Each row below holds a small network's activations on one input, seen along a few directions.
In each table, some parts of the input vary, and every possible input appears once, in random order.
A made-up example of a description, with smaller parts first: one of 6 places along a line, together with either a single point or one of 9 places along a line or (one of 3 separate values, together with one of 5 places around a ring).
Shared parts are said once, and a part with two or three values counts as separate values.
(in the rows, 128 means zero)

Other details of the inputs shift rows strongly along three fixed directions, in all tables alike. That doesn't count.

A family of inputs:
x1: [129 166 157 106 159 141 133 171 113  90 149 112  98]
x2: [138 123 121  95 115 172 103 162  74 117 141 198 107]
x3: [160 122 136 104 147 141 129 166 100  85 149 103 119]
x4: [150 125 116 138 128 154 124 165  97 118 112 159 150]
x5: [179 121  80 196 148 144 117 163 100 126  93 196 154]
x6: [ 76 111  90 127 116 118 127 105 149 169 104 181 202]
x7: [110 136  83 204 117  91 171 119 209 200 100 112 153]
x8: [157 113  92 169 125 141  96 129  95 133 101 208 133]
x9: [ 62 141 187  72 117 110 142  78 157 133 144  93 113]
x10: [131 118 114 184 102 100 161 104 183 177  89  67 173]
x11: [142 135 180 101 165 138 128 128  89  65 127 101 132]
x12: [ 98 110 166  98 132 103 121  57 140 119 128 100 138]
x13: [168 137 152 147 143 143  97 147 103  84 149 111  82]
x14: [ 85  99 107  67 100 132 119 108 126 164 146 170 143]
x15: [ 77 156  95 175 120 117 143 126 165 179  90 186 168]
x16: [ 78 127 121 173 152  97 130  86 183 146 119 144 180]
x17: [ 90 131 139  71 104 120 166 127 144 159 121  95 149]
x18: [ 81 102 108  95 150  98  90  65 142 139 148 183 156]
x19: [101 125 146  77 106 106 146 103 158 147 153  79 100]
x20: [125 146 191 102 135 152 118 127 103  83 150 111  86]
x21: [172 138 133 133 133 161 145 187  96 103 130 109 108]
x22: [ 89 119 141  56 123 110 157 108 154 135 149  66 149]
x23: [124 173 160 167 162 136 142 157 134 100 127 135 108]
x24: [156 115  76 162 178 120 107 147 121 107 134 188 144]
x25: [140 139 140 205  88 123 128 101 149 154  81  96 131]
x26: [113 102 137  80 110 120 154 115 136 139 126  67 161]
x27: [145 146 102 180 144 124 115 150 148 131 146 170  79]
x28: [119 122 152 147  74 113 142  80 157 163  90  64 142]
x29: [151 137 145 189 152 142  97 135 116  94 136 166  98]
x30: [208 127 138 173 135 122 156 148 118 101 107  43 116]
x31: [139 124  97 218 109 111 114  89 147 165  75 159 150]
x32: [163 126 160 164  81 128 142 109 139 144  95  49 116]
x33: [177 148 121 203 114 122 145 153 151 142 128 100  70]
x34: [112 141 100 122 163 142  85 160 110 115 172 235  89]
x35: [ 86  82  72  95 132 106  95  97 147 156 167 202 150]
x36: [120  96 128  76 114 113 150  99 123 144 107  86 177]
x37: [ 81 137 162  91 122 113 122  80 157 134 150  97 122]
x38: [111  92 101 113 132  88 112  69 159 146 137 129 142]
x39: [173 147 144 160 116 149 157 169 119 123 106  76 118]
x40: [181 112 141 160 116  99 140  96 149 125 117  35 101]
x41: [123 141 123  95 133 174 119 179  73 105 125 197 141]
x42: [174 156 163 184 149 127 136 149 136  91 120  43 111]
x43: [117 104  83 151 140 109  95 109 154 142 152 182 130]
x44: [ 91 100  71 136 114 102 122  95 174 184 150 174 143]
x45: [163 103  88 167 126 142 104 151 111 134 137 180 111]
x46: [131  89 107  66 139 131 131 132  93 119 131 141 161]
x47: [125 115 158  40 119 148 135 127  68  98 108 112 162]
x48: [146 142 158 110  99 167 122 150  84 110 120 128  97]
x49: [116 158 120 152 120 139 147 157 132 146  99 156 139]
x50: [ 84 110 138  37 122 123 116 100 130 123 171 124 117]
x51: [115 155 123 161 120 146 136 145 124 137  96 152 154]
x52: [128 128 136 107 157 149  76 140  88  86 168 193 105]
x53: [139 140 125 192 163  97 129 100 164 127 107 103 155]
x54: [118 137  94 190 129 137 118 139 129 145  92 189 174]
x55: [177 142 122 212 150 119 135 152 153 109 118  85 119]
x56: [123 149 133 122 162 139 120 156 122 100 149 134 124]
x57: [ 94  84  80 119 110  95 117  83 166 175 149 157 155]
x58: [120 144 148 151 123  96 168 103 194 143 118  21 136]
x59: [105 135 151  30 137 134 149 155 110 103 163 104 115]
x60: [ 79 135 114 106 109 118 156 122 157 175 110 142 165]
x61: [ 62 154 131 116 151 101 139 107 177 150 139 138 151]
x62: [157 113 143 150  88 125 138 113 136 147 110  68 118]
x63: [ 90  94 110  73 146 104  91  76 129 130 155 164 145]
x64: [143 165 173 153 163 155 133 163 107  75 133 122 108]
x65: [144 133 163  51 105 166 129 170  67 105 149 129  76]
x66: [ 96 116 136  74  93 116 150 107 147 163 140  96 112]
x67: [157 105  72 145 172 123 111 151 112 111 139 188 145]
x68: [174  93 146  53 122 155 114 143  51  86 145 117  96]
x69: [168 156 158 162  94 146 146 154 120 134 106  91  78]
x70: [154 141 143 155 115 118 171 137 158 134 120  34 123]
x71: [ 92 126 142  77 100 131 156 116 138 152 112  95 167]
x72: [177 141  97 240 174 107 119 136 154 119 105 126 135]
x73: [105  85 121  62 100 120 117  80 111 151 118 143 159]
x74: [156 149  80 215 145 119 148 173 160 150 124 157 117]
x75: [133 140 170  62 140 158 102 149  82  75 172 119  77]
x76: [158 128 141 104 127 146 120 152 105 100 161 112  77]
x77: [110 139 162 101 152 125 123 121 126  98 142  99 145]
x78: [127 147 102 165 116 149 114 156 115 148 116 216 106]
x79: [161 180 183 184 131 128 136 137 146 108 128  64  59]
x80: [114 152 136  99 115 168 106 164  72 114 130 208  98]
x81: [136 129 104 150 140 143 114 139  91 119  91 189 168]
x82: [131 163 166 115 161 148 125 157 108  82 146 114 114]
x83: [130  82  89  96 121 129 103 111  98 145 130 192 146]
x84: [ 74 130 126 120  89 125 125  87 146 169 109 148 151]
x85: [124 105 143  37 127 138 137 144  92  98 157  97 142]
x86: [ 76 138 151  54 130 103 160 111 162 133 146  72 136]
x87: [204 113 132 165 119 121 131 128 113 111 122  72  90]
x88: [147 114  80 162 127 146 110 155 119 145 143 198 107]
Description of these inputs: one of 2 separate values, together with one of 4 places along a line, together with one of 11 places along a line.
The inputs of x58 and x86 match in every part but the place on the line of 4. If x71 is changed in the same way as x58 into x86, which row does it become? -> x60
The inputs of x19 and x35 match in every part but the place on the line of 4. If x49 is changed in the same way as x19 into x35, which row does it become? -> x6
The inputs of x10 and x17 match in every part but the place on the line of 4. If x45 is changed in the same way as x10 into x17, which row does it become? -> x66
Change only the place on the line of 11 in x53. List by row number the other rows that result. -> x5, x11, x24, x30, x36, x46, x47, x67, x72, x81
Change only the choice among 2 separate values in x40. List by row number the other rows that result. -> x67

A family of inputs:
x89: [ 84 143 188  39 128 121 139 104 110 107 143  95 115]
x90: [ 96 111 138 124 106 124 135  84 157 159 136 100 146]
x91: [166 137 167 137 110 170 123 176  82  92 132 103  81]
x92: [110 114 173  22 121 138 100 106  89  96 147 103 126]
x93: [144 122 116 138 126 151  99 145  95  99 149 161 106]
x94: [108 121 151 133 108 121 138  80 159 153 115  99 151]
x95: [104 116 151  67 108 131 115  97 111 109 135 119 137]
x96: [108 110 128 130 104 102 160 116 170 162 120  85 152]
x97: [141 117  92 139 144 125 128 132 122 117 126 160 131]
x98: [ 95 138  94 156 159 131 109 146 148 131 153 189 141]
x99: [104 102 128  81 109 126 129 130 123 141 146 153 129]
x100: [116 142 106 122 129 124 133 136 121 147 111 154 152]
x101: [163 127 107 176 130 123 128 124 130 122 116 138 100]
x102: [176 167 183 138 141 145 146 157 110  81 128  67  53]
x103: [190 131 139 147 132 138 136 166 101  83 137  90  98]
x104: [130 101  74 121 160 118  96 145 123 131 157 202 145]
x105: [115 112 102 159 134 108 155  95 173 167 111 126 158]
x106: [106 115 128 144  99 100 158  89 175 173  99  92 132]
x107: [181 134 151 131 144 157 107 170  84  78 141  85  99]
x108: [115 108 157  77 115 118 161 104 143 137 142  64 149]
x109: [200 133 141 192 129 118 123 142 134 118 125  72  82]
x110: [107 120  77  88 135 132 118 154 119 147 152 201 150]
x111: [170 132 146 132 132 152 148 175  96  98 112 107  99]
x112: [113 137 109  91 124 156  95 150  93 125 137 208 130]
x113: [185 149 151 186 128 123 149 139 115  97  95  63 113]
x114: [107 143 110 160 105  99 142  94 165 183  94 125 145]
x115: [181 142 131 195 148 113 127 138 127 118  98  92 121]
x116: [147 157 169 120 142 166 111 173  90  74 159 121  71]
x117: [143 129 107 202 124 140 129 160 141 138 115 138 133]
x118: [ 97 104  82 104 139 136 100 131 113 120 156 198 159]
x119: [120 124  92 190 125 106 125 101 171 147 105 140 168]
x120: [100 137 149  97  82 123 143  98 152 159 124  55 130]
x121: [181 143 163 132 127 147 124 148  71  75 119 109  86]
x122: [153 120 120 129 142 153  82 152  89 100 153 161 101]
x123: [103 124 131  63  98 119 138 115 134 154 143 111 127]
x124: [ 88 146 130 128 149 103 142 112 154 139 124 132 149]
x125: [159 127 105 210 136 125 140 118 154 153 108 146 114]
x126: [168 126  87 205 155 108 124 131 155 141 107 132 125]
x127: [173 155 106 202 120 129 140 145 144 150  97 120  92]
x128: [138 120 111 150 146 159 115 156 107 117 146 170 138]
x129: [146 132 108 204 147 121 140 126 142 148 102 152 152]
x130: [181 127 162 121 129 159 132 161  86  94 150 113  86]
x131: [102 129  91 119 122 109 148 112 161 171 111 131 152]
x132: [ 88 145 165  92 125 124 125 105 145 121 137 112 126]
x133: [118 127 101 194 121 110 129 119 149 168  96 178 141]
x134: [120 120 125 132 135 130 125 111 115 140 124 173 139]
x135: [107 142 100 167 155 103 144 119 177 147 124 142 133]
x136: [ 90 116 124 116 114 124 132 117 147 147 113 140 171]
x137: [102 127  76  99 137 156  99 164 102 136 152 217 150]
x138: [ 74 138 178  13 139 141 125 126 105  88 159 112 141]
x139: [109 137 107  83 132 152 108 154  99 124 133 188 154]
x140: [131 117 148 123 113  90 145  71 169 153 108  37 118]
x141: [115 121 153 115 114  88 134  69 153 152 107  64 138]
x142: [ 94 112 154  55 126 144 130 110 112 118 138 125 167]
x143: [123 103 105  89 127 129 108 129 106 116 162 182 122]
x144: [144 133 135 159 118 150 114 154 111 118 113 163 116]
x145: [ 81 120  86  98 163 117 114 141 143 135 172 218 149]
x146: [118 118 174  47 124 127 121 108 112 101 131  59 146]
x147: [149 150 136 165 145 127 127 153 138 116 150 135  86]
x148: [106 127 158 128 101 101 170  99 157 154  89  53 157]
Describe the family of inputs behind these rows. -> one of 2 separate values, together with one of 5 places around a ring, together with either a single point or one of 5 places along a line
The inputs of x102 and x147 match in every part but the place on the ring of 5. If x97 is changed in the same way as x102 into x147, which row does it become? -> x103
Change only the choice among 2 separate values in x98. List by row number the other rows that result. -> x116
Change only the choice among 2 separate values in x136. List by row number the other rows that result. -> x144
List by row number the other rows that have the place on the ring of 5 and the choice among 2 separate values in common with x135. -> x97, x105, x111, x126, x131
Change only the place on the ring of 5 in x112. List by row number the other rows that result. -> x114, x120, x123, x127
Change only the place on the ring of 5 in x107. List by row number the other rows that result. -> x104, x115, x126, x146
List by row number the other rows that have the place on the ring of 5 and the choice among 2 separate values in common with x129. -> x100, x113, x115, x124, x148
